Each row below holds a small network's activations on one input, seen along a few directions.
Each table varies a few parts of the input and shows all the possible inputs, shuffled.
A made-up example of a description, with smaller parts first: ring(5) and (point or ring(9) or (values(3) and line(4))).
Shared parts are said once, and a part with two or three values counts as separate values.
In the rows, 128 means zero.

Other details of the inputs vary at random and push rows far along two fixed directions, the same in every table; ignore that.

A family of inputs:
r1: [114 141 125 136 141 120 138  97 114 126 152 105 156 164 151]
r2: [ 92 146  98 140 129 112 144  93  95 151 161 112 148 132 140]
r3: [123 128 127 135 141 116 121 117 133 117 134 109 122 152 127]
r4: [132 118  96 128 114 141 118 157 143 131 138 145 112 102 138]
r5: [130 143 118 127 143 144 144  97  95 126 145 118 164 149 151]
r6: [138  97 131 119 102 139 115 209 128 140 116 152  92  53 114]
r7: [139 153 127 125 133 140 136 102 131 132 132 135 135 145 138]
r8: [130 150 152 119 125 118 143 105 134 131 112 140 144 156 120]
r9: [126 127 137 133 140 112 130 112 119 117 118 115 146 149 124]
r10: [133 149 146 122 131 114 148 125 124 129 133 118 128 150 124]
r11: [131 143 116 127 130 117 133 117 148 124 130 125 122 160 127]
r12: [136 123 184 119 109  93 129 140 164 126  63 153 108 137  72]
r13: [118 110 121 133 121 130 115 151 121 131 133 127 130 106 136]
r14: [126 149 189 121 130  90 144 107 168 117 103 114 100 173  85]
r15: [120 127 131 136 139 118 121 115 136 120 134 111 123 150 129]
r16: [134 110  79 129 127 194 111 152  93 138 163 139 139  59 168]
r17: [126 148 105 129 133 133 138 102 138 134 154 122 137 160 151]
r18: [115 127 134 133 136 119 120 113 139 120 136 112 125 148 128]
r19: [134  92 110 124  96 131 110 200 142 138 107 162 102  70 116]
r20: [131 119  70 125 113 161 123 164 107 144 166 148 142  85 171]
r21: [118 138 123 134 141 116 135 107 114 123 146 106 150 163 143]
r22: [133 152 126 123 131 144 136 101 132 131 136 136 139 141 140]
r23: [139  78 117 133 116 132  99 194 118 124 102 148 110  61 114]
r24: [131 105  74 134 133 176 102 151  98 131 168 130 141  66 171]
r25: [114 127 139 133 131 111 129 118 128 122 130 116 139 149 128]
r26: [133 161 124 123 132 139 147  95 111 138 143 133 163 155 154]
r27: [121 101 164 132 120  95 106 147 166 116  88 124  90 128  83]
r28: [131 132 125 130 143 148 132 101 116 124 136 122 137 136 138]
r29: [114 161 137 126 134 112 143  74 157 131 135 111 139 192 134]
r30: [127 159 130 125 135 134 153 108 110 137 163 113 148 149 154]
r31: [105 104  50 140 115 153 107 167  90 153 166 137 102  36 153]
r32: [124 107 157 131 125 102 121 133 138 115  94 129 126 130  98]
r33: [128 144 112 126 128 118 142 118 128 131 137 127 143 159 141]
r34: [125 126 125 135 147 130 122 101 124 120 135 112 138 141 138]
r35: [136 163 124 122 135 133 150  92 111 134 141 129 162 164 149]
r36: [124 147 192 120 125  84 151 111 155 121 100 118 116 174  88]
r37: [135 150 140 122 136 122 140 122 134 125 138 113 113 147 124]
r38: [135 104 172 126 122 102 125 145 141 116  70 141 109 129  77]
r39: [123 149 114 129 128 123 146 106 128 135 146 125 151 163 149]
r40: [147 131 147 122 123 116 125 135 150 121  92 145 104 136  96]
r41: [142  96 153 122 102 123 110 201 159 129  95 147  65  67  85]
r42: [149  84 143 126 119 125 103 183 141 112  72 150  80  83  78]
r43: [136  97 170 130 132  85 110 139 161 103  68 124  91 140  68]
r44: [140 121 170 120 112 109 118 142 169 125  73 151  94 124  79]
r45: [139 141  96 127 131 166 131 144 108 142 178 124 124  96 167]
r46: [133 117  99 130 132 173 122 133 105 127 151 134 137  90 152]
r47: [126 104  93 133 126 161 111 154  97 137 151 132 149  74 162]
r48: [130 115 112 126 126 158 127 142 100 131 134 140 145  94 144]
r49: [114 141 147 132 146 120 131  67 135 121 136 100 150 172 132]
r50: [120 142 127 127 136 149 143  92 103 133 145 119 167 141 152]
Description of these inputs: values(2) and (point or (line(4) and ring(6))).
The inputs of r4 and r20 match in every part but the values(2) part. If r34 is changed in the same way as r4 into r20, which row does it become?
Answer: r23
The inputs of r27 and r13 match in every part but the values(2) part. If r15 is changed in the same way as r27 into r13, which row does it become?
Answer: r1
Which other rows does r11 become when the values(2) part takes its other values? List them by row number.
Answer: r33

A family of inputs:
r51: [109 120 137 131 119 111 127 124 135 133 116 129 130 125 116]
r52: [157 119  91 117 105 179 127 207 106 151 154 162 110  39 156]
r53: [127 138 124 130 140 138 125 104 140 120 149 113 139 157 149]
r54: [126 124 183 129 132  98 126 123 163 111 101 110  97 155  88]
r55: [155  78 110 127 117 147  94 200 136 116 100 156  92  64 112]
r56: [142 169 135 114 126 129 150 106 143 132 134 141 144 171 141]
r57: [116 127 107 132 128 142 130 116  99 138 138 133 153 114 145]
r58: [139 137  81 132 142 172 129 112  88 132 171 125 177 122 188]
r59: [130  90 130 128 106 111 109 188 145 126  97 148 108  94 106]
r60: [133 155 150 114 115 124 143 111 149 138 106 144 119 144 109]
r61: [133 106 136 128 129 133 112 136 139 118 101 137 105 106 101]
r62: [122 123 182 129 125  82 139 126 137 117  83 122 118 154  80]
r63: [114 152 101 132 147 164 130  75 114 134 182 106 157 142 177]
r64: [111 164  98 134 144 128 147  92 107 138 187  96 145 158 165]
r65: [128 144 159 128 145 116 142  92 117 119 124 109 147 163 124]
r66: [126 129  61 134 124 147 120 148 111 139 174 128 130 107 172]
r67: [122 139 141 130 135 106 141  97 126 123 116 122 156 178 125]
r68: [124 104 123 131 113 128 119 181 119 134 131 133 118  79 124]
r69: [109 134 143 132 127  84 130 106 156 127 107 121 101 160  93]
r70: [135 125 145 127 140 131 129 125 127 115 123 117 116 132 117]
r71: [130 114 151 128 130 118 119 119 131 123  93 136 125 124 100]
Describe the family of inputs behind these rows.
Answer: values(3) and (point or ring(6))
A walk changes only the ring(6) part. It starts at r61 and steps to r63. List the rest of the walk in order.
Answer: r69, r51, r57, r71

A family of inputs:
r72: [126  86 156 131 106  82 106 184 160 120  70 143  77 101  66]
r73: [128 115 158 129 125  94 118 135 164 114  90 126  95 144  85]
r74: [140 123 106 122 115 156 129 165 106 142 140 149 132  78 146]
r75: [136  75  82 134 106 149  91 222 120 134 127 157  93  31 130]
r76: [114 171 132 128 142 125 157  74 113 137 163 104 159 174 153]
r77: [106 174 160 130 147  92 161  46 136 127 138  93 157 219 128]
r78: [132  60  95 134 100 131  85 233 132 128 104 157  74  30 103]
r79: [130 123 170 124 120  98 130 142 154 121  91 133  99 138  85]
r80: [125 132 148 129 131 109 129 117 148 124 116 121 116 150 111]
r81: [104 159 152 134 151  92 145  49 149 116 134  89 141 218 121]
r82: [136 167 130 119 141 149 151  82 120 131 155 117 156 164 156]
r83: [108 144 114 136 142 123 133  88 126 128 157 104 143 162 147]
r84: [144 121 104 122 113 156 127 163 106 141 128 159 142  83 145]
r85: [125  19 179 147 131  98  70 188 126  89  29 134  91  59  42]
r86: [141 144  91 122 126 173 137 125  96 141 158 145 168 113 177]
r87: [142 141  72 122 128 195 132 141  87 147 187 138 156  81 193]
r88: [123 161 127 126 141 138 145  90 121 133 162 111 147 158 154]
r89: [102 133 179 135 133  56 136  88 164 115  88 104 114 198  76]
r90: [144 136 203 116 123  84 138 108 178 110  50 143 110 185  62]
r91: [116 147 109 133 141 133 133  94 122 131 162 109 147 153 157]
r92: [146 138  72 121 126 194 130 139  88 146 173 150 166  86 191]
r93: [112 162 157 130 143  98 152  64 141 123 131  99 146 206 123]
r94: [145  96 167 123 111 102 109 183 167 116  70 149  67 100  67]
r95: [134 132  64 130 133 186 123 138  94 140 191 127 146  88 191]
r96: [140 140  72 122 127 191 134 144  83 147 186 140 160  81 192]
Describe the family of inputs behind these rows.
Answer: point or (line(4) and line(6))
A walk changes only the line(4) part. It starts at r76 and steps to r79. List the rest of the walk in order.
Answer: r88, r94
A walk changes only the line(6) part. It starts at r92 and steps to r87. List the rest of the walk in order.
Answer: r88, r80, r91, r83

A family of inputs:
r97: [148 128 215 114 124  94 136 117 176 105  44 145 107 176  56]
r98: [112 160 110 126 127 137 148 118 116 151 178 110 122 124 154]
r99: [137 116 157 124 125 127 116 151 157 124 111 124  71 104  93]
r100: [ 95 148 115 138 140 115 143  92 109 137 173  92 136 147 147]
r101: [ 96 134 159 138 139  80 140  86 121 122 119  99 147 168 108]
r102: [134  96  71 133 112 151 116 182  89 140 135 156 157  71 159]
r103: [109 102  69 140 119 142 112 177 102 141 172 124 113  67 157]
r104: [145 117 144 118  98 106 134 173 146 129  76 167 121 124  94]
r105: [ 95 151  97 138 141 135 142  97  93 144 192  92 142 129 165]
r106: [148 126  87 121 103 155 128 179 104 149 139 169 152  83 160]
r107: [135 147 127 130 140 128 127 105 161 117 143 112 117 170 135]
r108: [108 100 151 139 122  72 118 136 139 119  86 120 121 143  87]
r109: [124 167 158 125 150 114 143  63 163 118 141  96 127 209 128]
r110: [155 132  96 118 129 204 127 144  85 143 165 146 153  63 177]
r111: [110 104  89 136 119 130 113 176 110 137 158 124 106  67 138]
r112: [159 110 162 119 116 128 120 158 155 112  69 162 111 127  89]
r113: [156 141 143 115 124 142 124 141 154 123 116 147 109 130 123]
r114: [127 137 184 126 151 118 142  73 123 111 102 109 150 165 106]
r115: [137 164  92 118 115 139 150 133 129 146 158 143 145 149 163]
r116: [136 131  95 132 150 166 128  91  95 120 152 121 187 147 176]
r117: [123 121  91 130 123 169 134 149  63 151 163 135 158  62 167]
r118: [146 175 114 116 143 177 147  93 111 138 179 122 147 133 175]
r119: [111 136 141 139 155 117 127  76 139 110 146  88 126 175 129]
r120: [124  93 161 143 140  94 102 120 150  98  79 118 119 155  86]
r121: [138 142 111 118 112 150 144 148 104 146 140 154 155 107 154]
r122: [106 118  83 141 125 122 119 146 116 134 165 115 125 112 152]
r123: [109 100 173 139 120  44 118 131 163 109  57 123 116 175  61]
r124: [149  71 136 129 119 150  97 187 118 115  85 154 110  56 104]
r125: [118 160  95 129 127 118 144 107 139 140 168 114 141 173 160]
r126: [126 178 142 119 129 125 166  75 113 144 146 124 178 179 154]
r127: [153 157  91 118 134 188 135 123 110 138 180 136 143 112 185]
r128: [143 158 141 117 142 164 149  84 110 127 144 127 163 149 151]
r129: [108  76  58 130  82 127  87 165 159 156  70 204  87  59  94]
r130: [110 148 163 127 137 102 156  77 111 131 118 114 165 174 119]
r131: [101 124 109 141 137 129 134 113  85 139 160 107 153 113 150]
r132: [111 166 135 127 128 100 150  98 149 137 151 108 127 182 135]
r133: [146 133 196 115 127 124 138 121 145 117  76 139 109 135  78]
r134: [124 112 124 128 119 135 131 159  92 139 125 140 140  74 129]
r135: [128  75 143 139 133 111  95 149 139 105  85 126 109 113  92]
r136: [142 117  86 126 127 181 109 169 122 134 173 130 100  62 159]
r137: [145 173 139 114 143 153 150  82 132 129 154 120 140 163 151]
r138: [112 110  69 140 122 124 113 158 117 134 161 123 126 109 155]
r139: [170 123  72 117 117 185 110 181 128 132 150 163 122  79 169]
r140: [113  81 144 137 113 102 108 181 117 131  92 133  94  67  84]
r141: [128  71 152 136 129 127  93 171 124 114  87 129  89  65  83]
r142: [144  81 160 126 123 142 106 174 119 119  77 147 100  62  86]
r143: [153 149 126 114 129 170 133 137 121 136 149 139 116  96 146]
r144: [102 108 168 139 126  68 128 120 138 119  87 114 121 155  82]
r145: [112 138  98 138 157 158 124  87 105 122 189  90 143 134 169]
r146: [132 166  98 120 124 152 153 106  98 150 166 137 186 142 181]
r147: [127 177 162 114 120  96 162 104 156 135 120 130 130 189 116]
r148: [ 99 142 140 140 134  69 135  98 151 119 127 101 128 192 113]
r149: [126 172 141 117 128 133 165  87 105 148 147 126 167 153 149]
r150: [113 124 128 140 157 137 123  77 106 115 148  96 160 154 148]
r151: [118 136 185 124 113  58 137 133 187 125  84 121  78 170  66]
r152: [134 153 117 115 111 141 147 154 123 147 151 145 122 106 142]
r153: [132 132 125 131 150 150 133  82 104 117 136 117 175 156 154]
r154: [153  89 121 126 112 123  92 197 177 114  95 148  68  93  97]
r155: [123  99  85 140 146 181 106 138  76 128 170 115 144  63 167]
r156: [172 104 117 117 107 151 102 204 156 124 100 174  86  75 116]
r157: [134 167 100 118 116 141 152 130 126 148 162 140 142 141 161]
r158: [108 168 149 125 132  96 155  87 147 137 148 102 122 182 124]
r159: [102 130  69 140 133 143 127 131  97 142 193 109 143 113 178]
r160: [133 159 114 116 114 152 152 143 111 155 161 140 122 101 149]
r161: [127 105  82 141 141 146 102 137 127 114 156 114 123 119 154]
r162: [109 155 164 130 138  96 160  64 115 129 119 110 173 193 125]
r163: [108 144 134 137 157 137 133  74 117 120 164  84 128 153 140]
r164: [127 117 131 127 106  93 121 172 165 133 109 137  83 121 100]
r165: [147 119 114 118  91 138 124 212 138 145 121 169  88  63 120]
r166: [131 152 199 113 110  73 154 130 174 132  76 137  86 163  63]
r167: [141 110 140 114  99 137 131 190 112 148  97 167 108  60 103]
r168: [114 136 135 141 154 108 123  76 149 106 138  93 131 193 127]
r169: [151 133 208 116 127  82 138 104 185  99  39 143 117 204  58]
r170: [142 170 150 118 145 151 153  62 120 127 142 120 174 179 155]
r171: [128 152 145 125 143 135 137  96 145 125 150 102 108 150 128]
r172: [118 123 205 127 121  55 141 109 155 116  51 129 128 183  61]
r173: [160 129 117 117 128 165 122 141 118 124 125 154 149 105 149]
r174: [135 156 138 115 120 129 151 121 110 142 132 142 157 126 138]
r175: [123  96 103 139 144 163 104 134  92 120 150 115 140  83 149]
r176: [137 128 137 128 129 132 117 137 159 121 132 121  94 126 120]
r177: [110 171 126 127 133 118 156  92 128 145 171 101 129 160 146]
r178: [112 135 116 137 155 136 122  84 127 116 163  93 137 163 151]
r179: [133 124 142 127 146 149 129 102 104 118 127 120 156 124 135]
r180: [114 119 200 133 145  73 122  95 173 101  82  95  83 174  59]
r181: [115  77 142 139 110  86 102 184 134 122  81 138 102  91  84]
r182: [114 145 149 131 133  98 151  83 117 127 115 119 171 182 125]
r183: [129 116 128 129 106  92 120 174 167 133 108 140  85 125 101]
r184: [102 149  85 132 139 143 120  13 157 135 115 145 154 187 137]
r185: [100 134 112 145 139 102 135  90 107 127 145 105 170 171 146]
r186: [121 107  78 140 144 160 105 134 114 121 171 111 124 106 163]
r187: [151 114 126 118  89 113 121 212 160 138  92 175  84  90  98]
r188: [139 130  98 128 133 155 115 140 141 126 160 123 112 117 154]
r189: [154  67 124 132 118 146  92 193 125 112  80 161 115  66 106]
r190: [136  84 143 131 104  94 113 187 135 125  66 160 116  97  86]
r191: [129 134 159 129 150 132 136  75 118 111 114 114 165 172 129]
r192: [132  72 129 140 132 115  91 154 139 105  86 130 114 115 100]
r193: [165 117 120 115 114 153 112 179 151 125 112 161  96  92 123]
r194: [126  93  74 141 142 180  98 146  83 123 166 121 152  73 174]
The inputs of r111 and r145 match in every part but one. If r165 is changed in the same way as r111 into r145, which row does it become?
Answer: r127
The inputs of r141 and r140 match in every part but one. If r163 is changed in the same way as r141 into r140, which row does it become?
Answer: r105
Describe the family of inputs behind these rows.
Answer: values(2) and (point or (ring(6) and line(8)))
Which other rows does r190 become when the values(2) part takes its other values? List them by row number.
Answer: r189
Which other rows does r176 become when the values(2) part takes its other values? List them by row number.
Answer: r151
Which other rows does r170 become when the line(8) part takes its other values? List them by row number.
Answer: r97, r110, r112, r128, r133, r169, r173
